Each row has a name. After each piece below comes the name of the row it's from, unless a question asks for something else. Each question is about the rows just above it.

[89.5 -0.9 89.5 -1.0 87.4 -0.5 -0.1 -1.4 0.2 0.8 1.0 88.9 89.3] : (114)
[89.5 -0.9 89.5 -1.0 87.4 89.6 87.7 -1.4 0.2 86.9 1.0 88.9 89.3] : (120)
[0.0 -0.9 89.5 86.9 0.4 89.0 -0.1 -1.4 86.3 0.8 87.1 -0.7 1.5] : (3)
[0.0 87.0 1.6 86.9 87.4 89.0 87.7 -1.4 86.3 86.9 87.1 88.9 89.3] : (124)
[0.0 87.0 1.6 86.9 87.4 89.0 87.7 86.5 0.2 86.9 1.0 -0.7 1.5] : (204)
[0.0 87.0 1.6 86.9 0.4 89.0 -0.1 86.5 86.3 0.8 87.1 -0.7 1.5] : (199)
[89.5 -0.9 89.5 -1.0 0.4 -0.5 -0.1 86.5 0.2 0.8 1.0 -0.7 1.5] : (142)
[89.5 -0.9 89.5 -1.0 87.4 -0.5 -0.1 -1.4 0.2 86.9 87.1 88.9 89.3] : (132)
[0.0 87.0 1.6 -1.0 87.4 89.0 87.7 86.5 0.2 86.9 87.1 -0.7 89.3] : (49)
[0.0 87.0 1.6 86.9 87.4 89.0 87.7 86.5 86.3 86.9 87.1 -0.7 1.5] : (7)
(204) without one entry, shuffled: [1.0 86.9 87.7 -0.7 86.9 87.0 89.0 87.4 0.2 1.6 86.5 1.5]. Gone:
[0.0]
asked: [89.5 -0.9 89.5 -1.0 87.4 89.6 87.7]
(120)

[48.4 33.9 6.9 -1.4 -26.5 -7.5 -73.0 -8.1] = (199)
[23.0 -13.2 21.2 35.1 -23.4 -31.6 -12.0 -13.3] = (204)
[17.6 -27.1 5.6 45.9 0.2 -39.4 -27.2 -0.5] = (175)
[46.7 -2.7 -14.3 49.0 -31.6 -14.2 -23.4 -17.0] = (114)
[3.6 -4.4 -12.9 14.7 -30.7 3.5 -73.2 -9.4] = (142)
[48.4 33.9 6.9 -1.4 -26.5 -28.5 -73.0 -8.1] = (120)
[59.8 27.8 -15.7 7.6 -32.6 1.2 -50.2 -50.3] = (208)
(204) without one entry, shuffled: [-13.2 -31.6 35.1 -23.4 -12.0 21.2 23.0]. Gone:
[-13.3]
Shuffled (208) with one entry gone: [-50.3 59.8 -15.7 -32.6 27.8 7.6 1.2], missing
[-50.2]
asked: [-23.4 -31.6 -12.0]
(204)
Which entry of (114) is missing from [46.7 49.0 -14.2 -23.4 -31.6 -17.0 -2.7]?
[-14.3]
(114) without one entry, shuffled: [-31.6 -14.3 46.7 -23.4 -14.2 49.0 -17.0]. Gone:
[-2.7]
(175) without one entry, shuffled: [45.9 -27.1 -0.5 17.6 -39.4 0.2 5.6]. Gone:
[-27.2]

[-28.4 37.0 -67.0 66.0 30.5 -8.4 16.9 -44.5 30.0 -7.0 8.7 3.4 17.7 23.4 -8.3 2.9 -63.1 41.1 7.8 42.8 -33.8 -19.7 -82.5 3.5 -25.5 10.8 42.6 8.3 47.3 5.5 -10.8 44.1 -34.2 18.5 -25.1 -48.3 60.4 -47.5 -8.2 11.7 38.5 20.4 9.4]  (120)
[-28.5 -26.1 -71.2 -11.3 11.5 20.1 7.3 -8.9 -16.8 -19.1 -7.1 -23.0 -29.6 -5.0 21.1 5.9 -25.4 40.8 -9.7 43.3 -12.5 8.0 -82.5 -2.8 -34.5 -27.3 44.4 -28.0 -59.3 5.5 6.9 -30.6 25.5 40.5 -20.8 -31.8 23.0 24.0 47.7 0.8 -7.7 -16.5 0.4]  (142)
[-43.1 23.4 -70.2 -30.7 -64.1 11.2 -19.0 33.2 -49.2 14.0 -33.1 39.8 29.0 -10.6 -52.1 -27.5 35.5 -24.7 -18.6 21.5 54.5 -45.2 -82.5 -27.3 39.3 -7.6 -50.2 -6.3 -3.9 37.4 22.6 -22.0 -33.3 21.9 -12.3 -3.3 -32.8 -14.5 8.5 -7.7 -19.2 -64.0 45.0]  (208)
[-21.3 -1.4 -70.5 -5.1 -35.5 41.6 10.7 7.4 -47.6 0.8 -16.2 -17.4 12.5 -22.6 -7.4 8.4 -7.1 34.2 -17.2 34.5 -13.4 2.1 -82.5 -19.1 -18.2 -26.8 6.5 -6.1 -0.9 -1.4 12.4 -16.8 -13.8 37.3 -20.8 -36.8 51.9 2.8 46.8 17.6 -21.0 -10.1 4.6]  (49)
[-41.9 -10.6 -68.1 -18.5 26.4 12.1 35.5 20.0 -28.2 5.0 7.1 2.6 -12.0 0.7 42.9 30.4 -0.8 -2.2 24.4 34.1 -6.9 -15.6 -82.5 24.9 -11.1 -20.9 4.8 -12.7 -11.8 11.1 -32.1 -11.2 -26.5 2.2 -23.9 -3.9 35.3 -16.7 23.5 -7.6 16.8 10.1 15.9]  (132)
[0.0 -16.8 -13.8 37.3 -20.9 -36.8 -14.3 -1.3 -10.3 -0.1 -52.4 22.2 57.5 -13.0 -89.2 -65.6 1.1 0.8 -19.9 21.9 9.5 -21.8 -82.5 -34.3 16.4 41.6 -48.3 15.7 68.0 22.7 50.9 12.7 -46.8 12.8 -1.6 -20.1 -1.3 -40.4 -16.8 14.9 7.5 5.9 49.2]  (199)
[-38.5 26.4 -65.9 36.4 44.3 -13.6 17.5 -11.8 22.5 -21.8 3.4 -24.4 12.7 37.4 23.2 -22.3 -22.8 6.3 43.4 42.0 -31.5 -13.7 -82.5 26.1 -29.2 25.7 38.9 5.7 37.1 32.3 -27.8 19.6 -48.4 1.8 -50.4 -17.4 38.2 -39.4 -28.8 -9.8 32.5 30.0 18.0]  (114)
[53.1 -10.5 -73.8 -14.6 -75.0 36.2 -34.7 -8.8 -7.7 10.1 -8.6 -9.0 4.8 -56.7 -57.0 9.1 22.2 12.0 -56.1 20.5 17.3 27.8 -82.5 -51.3 11.9 -6.8 -54.5 28.0 9.2 -34.2 52.7 -4.4 41.3 -15.8 46.6 -3.5 -11.9 29.2 31.4 33.6 -34.9 -39.5 -27.5]  (175)
[-5.4 -5.3 -69.1 -23.1 -20.4 43.7 -6.3 6.5 -59.1 4.8 11.9 -32.6 8.4 -38.0 0.3 56.8 15.3 24.4 -12.9 24.9 -4.8 -14.7 -82.5 -9.4 2.5 -30.4 -35.1 3.0 24.9 -15.1 -17.5 -28.5 -9.4 -4.5 2.7 -26.0 24.9 -19.7 34.8 7.4 -35.7 1.8 -1.2]  (3)
[25.3 12.6 -69.6 30.7 26.1 -8.0 -15.8 -2.7 39.7 -21.3 16.0 -23.6 -0.2 1.3 45.6 -20.6 -13.8 -1.6 10.4 38.0 -16.7 32.6 -82.5 22.0 -31.0 33.9 21.7 -6.1 -13.5 -28.3 2.0 10.3 19.1 0.9 -9.6 23.9 -9.4 19.8 -24.4 -3.8 14.1 -2.6 -36.1]  (204)
[-3.7 24.5 -65.1 24.6 57.8 5.6 23.2 8.6 5.1 -13.3 46.6 -34.4 -13.0 24.5 63.0 44.6 -8.5 -0.7 56.9 40.8 -33.7 1.6 -82.5 13.5 -0.2 -12.2 33.7 15.7 42.2 -0.6 -52.6 11.5 -24.4 -14.2 -1.2 12.7 39.1 -47.6 9.6 -8.3 17.9 36.9 9.5]  (124)
(208) without one entry, shuffled: [29.0 -49.2 21.5 -32.8 -27.3 35.5 -7.6 39.3 -12.3 -6.3 -82.5 -10.6 33.2 -3.9 -24.7 -52.1 -3.3 -19.2 -18.6 -14.5 21.9 -22.0 39.8 -19.0 -50.2 11.2 45.0 -43.1 -33.1 -45.2 22.6 8.5 -64.0 -33.3 -27.5 -7.7 23.4 37.4 54.5 -30.7 -70.2 14.0]. Gone:
[-64.1]
[12.4 -16.8 -13.8 37.3 -20.8 -36.8] is in which row?
(49)
Shuffled (49) with one entry gone: [34.2 -26.8 -36.8 -10.1 -1.4 -82.5 -47.6 -13.4 -20.8 -35.5 -6.1 -17.4 -22.6 41.6 17.6 2.1 -21.3 8.4 4.6 12.4 34.5 10.7 7.4 -18.2 -5.1 6.5 51.9 -21.0 0.8 -17.2 37.3 -1.4 -7.1 -19.1 2.8 46.8 -16.8 -13.8 -7.4 -0.9 -70.5 -16.2], missing
[12.5]
Which row holds [32.6 -82.5 22.0 -31.0 33.9 21.7 -6.1 -13.5]?
(204)

[-61.7 -13.5 41.3 -11.7 44.3 34.9 17.7 -1.3 26.5 15.7 6.4 -33.9 -12.4 5.0 -62.9 2.9 12.0 -6.8 -18.7 -1.6 -14.1 -1.6 -54.5 -26.2 64.9 14.5 -24.5 -12.0 6.5 -2.2 37.8 -19.6 38.9 3.1 6.6 -24.3 36.0 21.3 -18.1 -6.2 31.0 49.9] -> (49)
[-61.7 -13.5 41.3 -11.7 44.3 41.5 19.3 -5.5 12.1 15.7 12.1 -33.9 10.6 5.0 -62.9 2.9 12.0 -6.8 -18.7 -1.6 -19.7 -1.6 -54.5 -26.2 67.2 28.3 -24.5 -20.3 6.5 -2.2 23.4 -3.9 38.9 3.1 6.6 9.0 36.0 -10.0 -18.1 -6.2 31.0 57.4] -> (120)
[-60.4 -13.5 21.9 -19.8 42.1 34.9 17.4 -5.5 -5.8 28.3 12.1 -33.9 41.7 6.1 -62.9 1.5 12.0 -6.8 -5.7 -1.6 -28.2 -1.6 -54.5 -26.2 67.2 6.4 -24.5 -12.0 6.5 -2.2 22.5 2.1 38.9 36.4 42.2 7.0 36.0 -31.7 -18.1 -7.1 29.6 55.0] -> (175)
[-61.7 -13.5 41.3 -7.4 44.3 34.9 17.4 -5.5 44.0 6.4 12.1 -33.9 -14.8 5.0 -62.9 2.9 12.0 -6.8 -28.4 -1.6 -8.0 -1.6 -54.5 -26.2 61.4 23.2 -24.5 9.1 6.5 -6.7 57.3 -26.5 33.6 3.1 6.6 -49.4 36.0 15.4 -18.1 -6.2 37.1 55.0] -> (204)
[-61.7 -13.5 41.3 -12.9 44.3 34.9 17.4 -5.5 12.1 16.7 12.1 -33.9 10.6 5.0 -62.9 2.9 12.0 -6.8 -18.7 -1.6 -17.2 -1.6 -57.3 -26.2 67.2 8.7 -24.5 -12.0 6.5 -2.2 37.8 -3.9 38.9 23.7 25.0 -24.3 36.0 -10.0 -18.1 -6.2 31.0 55.0] -> (142)
[-61.7 -13.5 56.5 -11.7 44.3 34.9 16.7 -5.5 12.1 13.9 10.9 -36.1 8.5 5.0 -76.9 2.9 12.0 -6.8 -32.5 -10.7 -17.2 -6.3 -56.8 -40.5 67.2 23.2 -23.0 -12.0 6.5 -2.2 40.1 -3.9 38.9 3.1 6.6 -71.6 36.0 -12.6 -18.1 4.2 40.4 66.8] -> (132)
[-60.4 -13.5 21.9 -19.8 42.1 34.9 17.4 -5.5 -5.8 28.3 12.1 -33.9 41.7 6.1 -62.9 1.5 12.0 -6.8 -5.7 -1.6 -28.2 -1.6 -54.5 -26.2 67.2 6.4 -24.5 -12.0 6.5 -2.2 1.3 23.5 38.9 16.1 39.2 -6.3 13.4 -15.7 -18.1 -12.5 16.8 55.7] -> (7)
asked: [-5.5 44.0 6.4 12.1 -33.9 -14.8 5.0]
(204)
(49) without one entry, shuffled: [37.8 -62.9 -6.8 -54.5 6.6 -13.5 -18.1 17.7 -24.3 41.3 -2.2 -61.7 38.9 6.4 34.9 2.9 -11.7 -14.1 -1.6 -1.3 -1.6 26.5 15.7 -26.2 5.0 6.5 -24.5 36.0 -33.9 44.3 49.9 3.1 21.3 -19.6 -12.0 -18.7 -12.4 14.5 -6.2 31.0 12.0]. Gone:
[64.9]

[13.6 32.1 -15.6 -42.9 -71.0 -41.8 11.9 -4.6 -77.8 18.0 13.9 -42.8 -34.4 -68.0 11.3 -49.9 -18.8 -3.1 3.7 6.2 18.9 -10.7 39.3 13.1 -16.0 -75.8 50.0]  (114)
[-15.5 33.4 -28.8 -4.9 -50.5 -44.0 -22.7 -7.7 -25.5 22.1 74.6 14.6 -71.6 -16.0 -59.5 -33.1 76.7 24.9 18.9 0.5 3.6 7.0 -8.4 -8.6 31.9 -66.1 38.1]  (132)
[-0.1 -53.8 35.9 -37.4 24.7 -43.1 26.7 16.0 26.6 18.4 -6.2 -0.2 44.2 58.5 76.7 -33.1 -59.5 -52.9 3.9 -13.6 15.9 38.1 -37.5 -13.6 49.0 20.9 -69.8]  (175)
asked: [-59.5 -33.1 76.7]
(132)
(175) without one entry, shuffled: [-37.5 18.4 35.9 -13.6 -13.6 -69.8 76.7 15.9 38.1 3.9 -0.1 49.0 26.6 16.0 -0.2 -52.9 44.2 -43.1 -59.5 -53.8 58.5 -33.1 24.7 -6.2 20.9 -37.4]. Gone:
[26.7]
Which entry of (114) is missing from [-71.0 -18.8 -4.6 -34.4 18.0 -3.1 -10.7 50.0 13.6 11.9 32.1 39.3 -41.8 6.2 3.7 -42.9 13.1 -68.0 -77.8 11.3 -16.0 -15.6 18.9 -75.8 13.9 -49.9]?
[-42.8]
(132) without one entry, shuffled: [-4.9 -50.5 -16.0 -33.1 33.4 14.6 -22.7 74.6 -7.7 24.9 -71.6 3.6 18.9 -59.5 7.0 22.1 76.7 -44.0 -15.5 -28.8 38.1 -25.5 0.5 31.9 -8.6 -8.4]. Gone:
[-66.1]
Which entry of (175) is missing from [20.9 49.0 -33.1 -69.8 -37.4 -6.2 3.9 44.2 -13.6 -0.1 -37.5 18.4 58.5 24.7 -43.1 16.0 26.6 -13.6 -52.9 76.7 -59.5 -0.2 26.7 -53.8 35.9 38.1]?
[15.9]

[-87.0 62.8 37.2 8.9] = (3)
[-25.0 37.1 -23.9 2.7] = (132)
[17.5 62.8 -11.6 8.9] = (142)
[27.6 -12.3 28.6 50.4] = (7)
[-87.0 -86.9 -87.7 -80.0] = (124)
[-87.0 62.8 -11.6 8.9] = (114)
asked: [-25.0 37.1 -23.9]
(132)
(124) without one entry, shuffled: [-86.9 -80.0 -87.0]. Gone:
[-87.7]
Where do [-12.3 28.6] appear?
(7)
Which entry of (124) is missing from [-86.9 -80.0 -87.7]?
[-87.0]

[46.1 33.3 63.1 -36.8 63.2 -25.8] = (132)
[-66.3 -5.1 -42.8 70.5 48.3 34.8] = (204)
[63.1 -36.8 57.2 46.1 33.3 54.7] = (175)
[5.7 -66.9 -63.4 8.1 46.9 -37.1] = (208)
[43.7 -53.4 57.8 -9.4 28.4 -14.8] = (199)
[-49.2 13.2 -67.6 -67.6 47.1 -67.5] = (142)
asked: [57.2 46.1 33.3]
(175)
(142) without one entry, shuffled: [-67.6 -67.6 13.2 -49.2 47.1]. Gone:
[-67.5]
asked: [46.1 33.3 63.1 -36.8 63.2]
(132)
asked: [-53.4 57.8 -9.4 28.4]
(199)
(132) without one entry, shuffled: [-36.8 46.1 -25.8 63.2 33.3]. Gone:
[63.1]
Shuffled (142) with one entry gone: [-67.6 47.1 -67.6 13.2 -49.2], missing
[-67.5]
(132) without one entry, shuffled: [63.2 46.1 -36.8 63.1 33.3]. Gone:
[-25.8]

[59.0 -54.7 59.1 59.5 38.7 59.6 -16.9 59.4 59.3 -17.9 59.5 36.7 60.2 -29.4] -> (49)
[54.1 -17.3 54.2 54.4 31.1 54.6 -14.1 54.4 54.3 -10.3 54.5 29.4 55.0 -23.7] -> (114)
[84.0 10.8 84.1 84.3 2.0 84.3 -43.5 84.2 84.2 18.9 84.3 -0.1 84.8 -53.3] -> (175)
[68.6 74.6 68.6 68.3 34.0 55.6 -1.4 -1.3 -1.1 48.4 -1.3 -32.4 -1.4 38.1] -> (3)
[59.0 -25.0 59.1 59.5 38.7 59.6 -16.9 59.4 59.3 -17.9 59.5 36.7 60.2 -29.4] -> (7)
[57.0 -67.3 57.2 57.8 80.3 58.0 -9.4 57.6 57.5 -60.4 58.0 79.8 59.0 -30.2] -> (208)
[6.6 31.7 6.5 6.3 -10.8 6.2 22.2 6.4 6.4 36.2 6.4 -22.3 5.9 29.7] -> (199)
[4.8 66.5 4.7 4.2 -45.0 4.1 18.8 4.4 4.5 71.1 4.1 -57.5 3.4 34.0] -> (124)
[84.0 10.8 84.1 46.2 2.0 84.3 -43.5 84.2 84.2 18.9 84.3 -0.1 84.8 -53.3] -> (204)
[-1.5 -37.2 -1.5 -1.3 55.6 -1.3 38.1 -1.4 -1.4 -32.4 -1.3 48.4 -1.1 34.0] -> (120)
asked: [68.3 34.0 55.6 -1.4 -1.3]
(3)
Which entry of (199) is missing from [6.2 29.7 -10.8 -22.3 36.2 6.3 22.2 6.6 6.4 6.4 5.9 31.7 6.4]?
[6.5]
Which row holds [55.6 -1.3 38.1 -1.4 -1.4 -32.4 -1.3 48.4 -1.1 34.0]?
(120)

